These are the activations of a small neural network, seen along a few directions. Each row is one input.
Each table varies a few parts of the input and shows all the possible inputs, shuffled.
A made-up example of a description, with smaller parts first: one of 3 separate values, together with either a single point or one of 11 places along a line or (one of 5 places around a ring, together with one of 6 places along a line).
Shared parts are said once, and a part with two or three values counts as separate values.

Other details of the inputs shift rows strongly along three fixed directions, in all tables alike. That doesn't count.

Rows:
r1: [ 16   8  30  18   5  12 -25   8  -6  -2  13 -15]
r2: [-30   1 -17  10   2   6  16 -16  -5   9 -13   0]
r3: [-11  18  32   5 -11   7 -24  -2  -9  -8 -30  -8]
r4: [ 39   9  21 -17 -24  10  -9  11  13  -1  16  -5]
r5: [-39  -1 -20   9   1  -5  10   4   2  -4 -17   7]
r6: [ 25   5  32  17   9   0 -22  16  -9  -6  -1 -12]
r7: [  2  13   0 -27 -36   5   5 -10  14   6  -9   1]
r8: [ -5 -13 -17  17  31  -5   7  12  13  -2  11   4]
r9: [ 29  -5  -3 -22  -6  -4   5   2  17   7  20   5]
r10: [ 29  -2  -1 -23 -12 -12   3  13   5  -2  18   5]
r11: [ -2 -13 -13   8  33  -4   7  -2  -3   1  16   3]
r12: [ 15   7  30  17   3   7 -27  11 -12  -5  13  -9]
r13: [ 51   8  21 -18 -17   2 -11  13  14  -1   1  -4]
r14: [ -4 -14 -10   9  29 -14   9   3  -7  -1  16   2]
r15: [ -8   3 -25 -31 -28 -11  20  -9   6   0 -13  12]
r16: [ 31  -2   3 -23  -7 -11   6   8  11  -5  15   7]
r17: [-28  -3 -16   7   7   4  13 -17  -3  10 -19   2]
r18: [ -2 -15 -13   8  33  -1   9   1  -3   0  15   2]
r19: [ 14  20  15 -22 -48   9  -9  -7  14   0 -18  -6]
r20: [-33  -5 -13   2   7  -2  14 -11  -8  -4 -18   5]
r21: [-35  -2 -16   0   3   0  11  -7 -14  -2 -14   6]
r22: [ 16   7  30  12   6   2 -28  17 -14  -8   7 -10]
r23: [-16  11   8   7  -7   3  -7   0 -15  -1 -25  -3]
r24: [-36  -1 -16   0   3  -6   8  -9 -13   1 -14   4]
r25: [-20   8  10   4  -9   3 -11  -3 -14  -5 -20  -4]
r26: [ 18   9  27  19   2   5 -28  12 -12  -5  10 -10]
r27: [-37  -4 -18  12   5   4  10  -6  14   4 -17   5]
r28: [-18   8   6   7   1   0   0  -5  -9  -1 -27  -1]
r29: [ 13   8  27  27   2  11 -25  22  10  -4   9 -14]
r30: [ -2 -13 -13   8  33  -7   6  -1  -3   3  15   1]
r31: [ 32   1   5 -18 -19  -3   0   8   7  -2  23   6]
r32: [ -7  18  25   7  -9  11 -27  -5  -4  -5 -34 -12]
r33: [ 16   5  29  19   3   9 -26   8  -6   0  12 -18]
r34: [ -5   3 -13 -25 -31   7  18 -13  13   4  -6   5]
r35: [-33  -1 -18   8  -2  -1   9 -15 -10   1 -11   4]
r36: [  6   5  -6 -24 -30   4  11 -12  15   8 -19   5]
r37: [-23   9  10  12  -4   1  -8   8   7  -8 -27  -1]
r38: [-22   1  -8   6   6   2  -1 -14  -3  -1 -23  -3]
r39: [ 29  -5 -11 -15 -12  -7  15   7   6   4  21   9]
r40: [  3 -13   0  14  25   5  -1   1  -2   3  18  -2]
r41: [ 10  -8   6  12  24  -2 -10   5  -3  -1  10  -7]
r42: [-24   8   4   7  -8   4  -7  -8 -11   1 -13  -1]
r43: [ -5 -13 -13  14  23   0   9  -4  -4   4  26  -2]
r44: [ 10  -8   5  17  20   0 -10   1  -2   2  14  -7]
r45: [-19   5   3   8  -1   7  -8 -14  -2   4 -20  -5]
r46: [ 19  -8 -17 -27   1 -18  21   4  12   1  19  13]
r47: [-10   0 -22 -33 -28  -5  23  -6   5  -1 -11  14]
r48: [ -8  17  26  10 -18   7 -22   4 -16  -4 -32 -11]
r49: [ -2 -11 -13  10  31 -13   8   2  -7  -3  14   4]
r50: [ -3 -17 -12  12  28  -2   7  -5  -1   5  20   1]
r51: [ 22  -9 -20 -24   0 -19  21   3  12  -2  17  12]
r52: [ -8  17  26  15 -19  17 -19  -5  -7   2 -26 -16]
r53: [ 32  -1   5 -18 -19   0   2  10   7  -2  22   6]
r54: [  2  -6  -5  12  23  -9  -3  10 -14  -3  16  -1]
r55: [ -1 -15 -14   9  32  -5   7  -2  -3   0  15   1]
r56: [10 -9  6 12 24  4 -7  6 -4 -4 10 -5]
r57: [-18   6  12   6  -4  11 -12 -12  -2   3 -19  -5]
r58: [ 18  -9 -20 -22  -7  -6  22   4   8   2  28  15]
r59: [-27  -1 -18   4  11   2  13 -15  -4   5 -24   3]
r60: [  8  -3  12  16  10  -1 -13   8 -11  -1  19  -5]
r61: [ 20 -16 -21 -23  -1  -4  23  -2  17   6  23  11]
r62: [ -4   0 -13 -28 -25  -1  14 -15  16   8 -12   7]
r63: [  6  12   7 -31 -32   1   5  -2  10  -5 -20   7]
r64: [  8  15   2 -23 -40   3   6  -4   6   3 -16   7]
r65: [-3 -7 -5 24 16 -3 -1 18  4 -3 20  3]
r66: [ -3 -10 -16  15  24  -2   8  -3  -4   5  24  -2]
Each input here is: one of 6 places around a ring, together with either a single point or (one of 2 separate values, together with one of 5 places along a line).
- The inputs of r28 and r59 match in every part but the place on the ring of 6. If r46 is changed in the same way as r28 into r59, which row does it become? => r30
- The inputs of r34 and r61 match in every part but the place on the ring of 6. If r1 is changed in the same way as r34 into r61, which row does it become? => r57
- Which other rows does r54 become when the place on the ring of 6 takes its other values? List them by row number. => r26, r32, r45, r49, r66
- List by row number the other rows that have the place on the ring of 6 in common with r58. => r12, r26, r31, r35, r39, r42, r53, r60, r64, r65
- Which other rows does r2 become when the choice among 2 separate values takes its other values? List them by row number. => r52
- Which other rows does r51 become when the place on the line of 5 takes its other values? List them by row number. => r6, r14, r16, r20

Rows:
r67: [ 17  19  14 -46 -45  -4   1  10  16 -13 -38  11]
r68: [-14 -31 -46   5  43 -12  39  -5  12   8  32  15]
r69: [ -3   1 -33 -36 -32   3  32 -25  26  13 -15  11]
r70: [-20  22  24   5 -17  -1 -27  -2  -7  -8 -47 -10]
r71: [-47   3 -17  11  -7   4  11 -19 -10   4 -23   2]
r72: [  8  -2  19  31  19  10 -20   2 -14   4  12 -15]
r73: [ -2  -2  19  37  25   6 -18   8  -9   1   4 -14]
r74: [  3  -1  15  26  30  -8 -13  22 -22 -11  -4  -5]
r75: [  2  -5  18  29  26  15 -20  -6 -19   4  18 -17]
r76: [-47   2 -10   9  -5   7   6 -19 -14   1 -17   1]
r77: [-44   4  -8   0   2  -9  -1 -16 -21  -5 -24   3]
r78: [ -1  30  40 -11 -53  19 -32   0  -2  -6 -29 -10]
r79: [ 37   1   0 -23  -8 -20  -2  13   5  -4  17   6]
r80: [ 38  -3   4 -25   2 -18  -4  18  19  -8  14   7]
r81: [ -4  -6  16  32  30   6 -17  11  -2  -4   8  -9]
r82: [-40  -3 -43 -12 -13  -5  32 -16  11   6 -16  15]
r83: [ -5 -24 -43  -1  38 -27  38   8 -17  -3  26  19]
r84: [ 38  -2  -2 -14  -8   3   4  -2  11   9  24  -2]
r85: [  2  -2  18  33  21   5 -16   6 -15   2  13 -12]
r86: [-45   4  -9  -2  -1  -4   9 -10 -29  -9 -32   8]
r87: [ 19 -22 -37 -20  17  -4  33  -8  26  10  31  12]
r88: [ 36  -2  -1 -12 -10  -6   5  14  20   1  21   4]
r89: [ 38  -1   9 -15  -8   0  -5  21  24  -4  22   3]
r90: [ 31   5  27  13   0  10 -22  10   5   3   7 -13]
r91: [ 12  16  12 -35 -47  14  -2 -10  29   3 -29   2]
r92: [ 37  -3   7 -20 -13  -1   2   7   7   2  31   3]
r93: [ -1  -5  19  28  21  12 -19  -2 -19   2  16 -14]
r94: [-45   6 -15  11  -9   5   6 -14  -9   2 -22   1]
- Describe the family of inputs behind these rows. => one of 4 places along a line, together with either one of 2 separate values or one of 5 places along a line
- The inputs of r74 and r86 match in every part but the place on the line of 4. If r82 is changed in the same way as r74 into r86, which row does it become? => r78
- Which other rows does r77 become when the choice among 2 separate values takes its other values? List them by row number. => r86
- A walk changes only the place on the line of 5. It starts at r69 and steps to r90. List the rest of the walk in order. => r73, r88, r82

Rows:
r95: [  2  -2 -19 -22 -13  -5  21  -8   5   4   2  10]
r96: [-26  -3 -21  -2 -10  10  17 -21  11  11  -5   3]
r97: [ -3  23  24 -14 -41   9 -18  -8   0  -2 -36  -6]
r98: [-22  -4   1  27  26   0  -8   4 -16  -5   0  -5]
r99: [  1  -4 -20 -25 -12  -7  19  -6   6   3   1  11]
r100: [-23  -4 -20  -5  -8   9  17 -25   6  12  -4   2]
r101: [-20  -5   5  24  26  -4  -8   2 -22  -5  -1  -4]
r102: [-20  -4   2  32  24   4  -6   2 -16  -1   1  -7]
r103: [31 -5  3 -8  9 -8 -2 13  0 -4 26  2]
r104: [33 -7  3 -6 11 -6 -1 15  7 -1 22  2]
r105: [-25  -1 -23  -6  -7  -4  17 -11   2   3 -10   8]
r106: [32 -6  2 -7 12 -9 -1 15  6 -5 22  2]
r107: [  3  20  49  24  -8  17 -40   7 -11  -7 -29 -20]
r108: [ 23  22  24 -27 -45   5 -15   1  16  -2 -26  -3]
r109: [29 -6  2 -4  5 -5 -1 17  5 -2 25  2]
r110: [ 31  -7   5  -7  12 -12   0  18   5  -5  21   4]
r111: [-23  -4 -21  -4  -5   9  17 -23  12  11  -9   3]
r112: [-23  -4   4  28  25  -3  -7   6 -17  -5  -1  -3]
- Describe the family of inputs behind these rows. => one of 3 separate values, together with either a single point or one of 5 places along a line
- The inputs of r106 and r103 match in every part but the choice among 3 separate values. If r107 is changed in the same way as r106 into r103, which row does it become? => r95
- A walk changes only the place on the line of 5. It starts at r102 and steps to r105. List the rest of the walk in order. => r109, r98, r112
